A small network was shown many inputs. Here are its activations along a few directions, one row for each input.
In each table, some parts of the input vary, and every possible input appears once, in random order.
Descriptions start from the smaller parts, as in this example, which fits no table here: one of 4 places along a line, together with either a single point or one of 9 places along a line or (one of 2 separate values, together with one of 5 places around a ring).
Shared parts are said once, and a part with two or three values counts as separate values.
In the rows, 128 means zero.

Other details of the inputs vary at random and push rows far along two fixed directions, the same in every table; ignore that.

Rows:
R1: [137 137 127 148 213  54  85 206 166  85  58 165 105]
R2: [155 221 166  79 113 120 188  75  88 118 178  76 106]
R3: [124  46 119 133 141  11 109 203 203 106  78 182 144]
R4: [129 167 129 106 165  66 122 141 114  66 124 134 111]
R5: [152 213 118 112 106 186 156  68  74 117 159 130 115]
R6: [164  36 140 132  60 156  48 109 103 214  57 145 146]
R7: [136  43  84 123  79 165  42  75 118 239  92 145 191]
R8: [ 64  68  60 157  77 154  59 112 153 235  82 132 104]
R9: [140 152 148 124 174 161 158  93  89  61 156  93 116]
R10: [ 90 126 125  91 125  87 142 134 165 100 107 136 149]
R11: [174 212 147 108  89 173 180  82  88 147 173 133 103]
R12: [163 187 156 133 167 105 139 155 136 133 105 117  97]
R13: [138 157 161 115 151 189 177 109  71  66 196  57 125]
R14: [142  65  64 112  64 198 142  19 119 212 145  90 121]
R15: [ 73  89 138 110 200 107 128 189 151 109 115 168 119]
R16: [140 167 149 158 153 153 139 171 112  82 127  62 142]
R17: [145 140 160 122 134  62 173 134 128 116 140 119 121]
R18: [149  62 112 152 132  68 125 202 188 119  83 212 149]
R19: [135  87 111 177 137  91  68 177 152  86  95 218 124]
R20: [107 173 152 101 163 182 178 126  74 102 210  72 127]
R21: [ 72  70  62 154  28 169  67  93 138 231 126 193 113]
R22: [152  84 148 176 165  54 113 194 190 151  63 165 109]
R23: [138 109  75 108  95 186  94  30 101 175 148 120  81]
R24: [104 157 160 115 210  93 159 223 189  76  69 136 158]
R25: [145 154 149 148 115 153 144 159 106  72 167 132 148]
R26: [ 99  75  64  95  67 205 115  29 133 216 130 105 116]
R27: [113 187 146 125 118 171 164 161  94 105 194 125 148]
R28: [148  90  98 113  72 166  95  38 124 217 152 135  55]
R29: [155  75 163 139 209  51 150 188 168 105 113 177 101]
R30: [ 96  83 102 175 139 101  53 213 172 160 104 145 116]
R31: [115 159 134 110 133 140 173 152 157 102 128 172 162]
R32: [141 192 142 155 163 161 144 107  99  74 118  67 135]
R33: [ 66 139 142 103 160  68 137 179 143  91 134 140 141]
R34: [130  86 127 153  82 142  36  47 167 182 115 135 200]
R35: [ 98 184 149 111 142 116 157 155  88  88 193  76 143]
R36: [114  69 111 152  91  90  67 149 139 111 133 126 122]
R37: [155 181 146 119 138 162 213 119 115 123 118  52 162]
R38: [121 166 150 119 130 113 142  97  90  55 140  86 129]
R39: [173 185 156 130  93 163 211  80  88 146 168 121 138]
Each input here is: either one of 3 separate values or (one of 4 separate values, together with one of 9 places around a ring).
Question: What sort of input is R6?
Answer: one of 3 separate values
Question: Start at R29 and move only the place on the ring of 9, one step at a time. The first step leads to R14. Which rows follow, in order?
Answer: R26, R15, R20, R13, R9, R23, R28

Rows:
R40: [143 175 181 109 188  55 168 186 135  57 122 142 138]
R41: [118 196 156  95 149 170 181 105  78  80 190 109 133]
R42: [124  60 116 160 184  40  55 210 205 119  65 198  93]
R43: [162 193 157 101 143 155 199  94  90  90 160 118 137]
R44: [141 106  69 132  45 178 113  35 127 231 118 130  93]
R45: [113 232 176 101 181 120 212 161  92  22 168  79 150]
R46: [114  82  91 148  52 202  80  84 128 215  99  90 176]
R47: [133  58 119 148 153  14  84 218 214 117  68 242 119]
R48: [144  80 117 171 121  88  62 163 160 141 106 170 105]
R49: [104 118 103 122  97 204 119  74 122 197 102  70 175]
R50: [119 201 187  90 196 129 218 169  97  54 184 105 135]
R51: [173 230 208 116 186 121 205 162  81  54 152  98 140]
R52: [127 133  95 148  63 181 108  80  93 161 156  99 112]
R53: [103 139  91 118  87 183 122  69 108 185 153 113 100]
R54: [132 205 156 108 138 133 182 100  99  81 164  74 141]
R55: [131 206 163 116 142 163 182 131  81  94 183 107 135]
R56: [144  33 123 149 162  33  93 214 209 133  78 230 104]
R57: [133  77  77 138  49 167  92  37 122 209 148  94  91]
R58: [104  86  60 145  73 159  73  84 134 190 117 123  89]
R59: [140 123 101 128  81 170 102  44 101 152 153 104 111]
R60: [ 87  61 116 142 152  27  64 226 198 111  99 228 112]
R61: [164 222 200  93 195 125 207 133  75  37 158  99 142]
R62: [124 196 149 106 148 171 176 104  71  61 175  82 134]
R63: [ 90  90  75 135  30 202  97  32 123 225 109  68 186]
R64: [140  95 142 140 187  43  94 206 177 113  68 188  99]
R65: [155 149 189 113 204  68 177 194 133  64 125 135 123]
R66: [114 110  90 127  74 174 126  73 102 162 160  85 104]
R67: [157  83 117 162 115  87  92 166 165 152  98 202 111]
R68: [102  36 131 147 184  78  85 222 191 130  60 157 179]
R69: [106  65  83 130  64 198  73  62 129 203 101 101 174]
Question: What is each input in this table made of?
Answer: one of 5 separate values, together with either a single point or one of 5 places along a line
Question: The inputs of R42 and R57 match in every part but the choice among 5 separate values. If R44 is changed in the same way as R42 into R57, which row does it become?
Answer: R56
Question: List by row number the other rows that have the choice among 5 separate values in common with R67.
Answer: R46, R48, R51, R52, R55
Question: Start at R60 and move only the place on the line of 5, one step at a time. The first step leads to R45. Which rows follow, in order?
Answer: R54, R40, R47

Rows:
R70: [121  94 122 150 114 113  67 145 138 139 109 145 140]
R71: [113 124 114 116  70 151 123  75 110 164 144 107 150]
R72: [127 157 166 133 196 113 157 208 122  49 116 132 152]
R73: [141  59 103 137  96 112  75 135 148 160 135 185  84]
R74: [121 171 152 110 139 138 177 131 117  95 153 104 167]
R75: [140 194 116 125  49 196 174  22  67 184 181  70  95]
R76: [128  52  90 152 112 115  75 127 178 185  85 156 117]
R77: [126 123 109 145  87 170  99  92 115 156 137 105 143]
R78: [134  96  85 142  83  90  69 126 167 166 100 182  79]
R79: [112 125 108 126 103 178 102  93 107 171 125 107 125]
R80: [150 159 173 128 202  69 170 216 131  69 147 165 115]
R81: [147  95 156 145 187  58 114 209 181  89  82 166 147]
R82: [113 180 156 107 180 114 173 141 103  53 165  65 112]
R83: [111 189 138 101 133 180 195  95 106 120 164  79 156]
R84: [152 168 163 114 140 136 166 112 104 111 131  87 157]
R85: [131  66 105 146 101 108  78 106 146 145 125 187  84]
R86: [145 157 145 121 186  69 139 165 134  59 127 173 115]
R87: [110  61  90 162 117 126  56 146 170 167  96 164 119]
R88: [105 172 153  93 156 147 177 125 109 114 142 101 150]
R89: [147 162 108 114  63 221 176  23  68 176 150  47 137]
R90: [125  56  98 136 113 113  71 122 163 193  79 155 113]
R91: [116 156 166 113 188  99 183 201 130  52 122 136 158]
Question: What is each input in this table made of?
Answer: either a single point or one of 6 places around a ring or (one of 3 separate values, together with one of 5 places along a line)
Question: Start at R78 and move only the place on the ring of 6, one step at a time. The first step leads to R75. Which rows follow, in order?
Answer: R80, R73, R85, R86

Rows:
R92: [153 108 125 156 136  95  98 153 148 136 101 164  95]
R93: [123  82 141 121 173  80 120 179 172 124  79 167 148]
R94: [121 215 190 105 192 153 207 178  94  51 151  99 179]
R95: [122 185 160 117 165  98 176 171 129  83 149 139 128]
R96: [133  97  90 137  64 156  92  73 113 164 159 152 107]
R97: [158  89 140 140 170  73 110 184 166 127  98 183  98]
R98: [114 151  97 105  54 199 164  29  97 190 145  61 154]
R99: [141 102 101 115  90 135 124  68 132 181 130 140  98]
R100: [139 108 136 155 163 108 104 175 156 126  82 139 137]
R101: [142  80 136 146 169  95 110 185 174 139  79 158 137]
R102: [ 87 131 102 114 108 197 122  75 103 147 152  61 127]
R103: [102 150 111 119  85 177 143  87 114 169 144  90 154]
R104: [124  81 131 145 132  96  86 159 147 110 103 142 153]
R105: [106 194 150 103 183 137 182 137  88  57 181  81 100]
R106: [118  84  97 137  74 171  87  89 120 167 134 131 152]
R107: [125 112 129 124 145  63 131 167 165 108 111 174 113]
R108: [159 246 182 106 166 139 206 116  72  54 168  67 130]
R109: [125 142 121 127 109 141 129 127 112 132 151 153 110]
R110: [139  96 117 142  93 106  87 113 127 129 138 153 105]
R111: [130 107 104 145  87 142  83  94 129 166 106 104 136]
Question: What is each input in this table made of?
Answer: one of 2 separate values, together with either a single point or one of 9 places around a ring
Question: The inputs of R101 and R97 match in every part but the choice among 2 separate values. If R100 is changed in the same way as R101 into R97, which row does it become?
Answer: R92
Question: Which other rows does R95 become when the choice among 2 separate values takes its other values? List them by row number.
Answer: R103
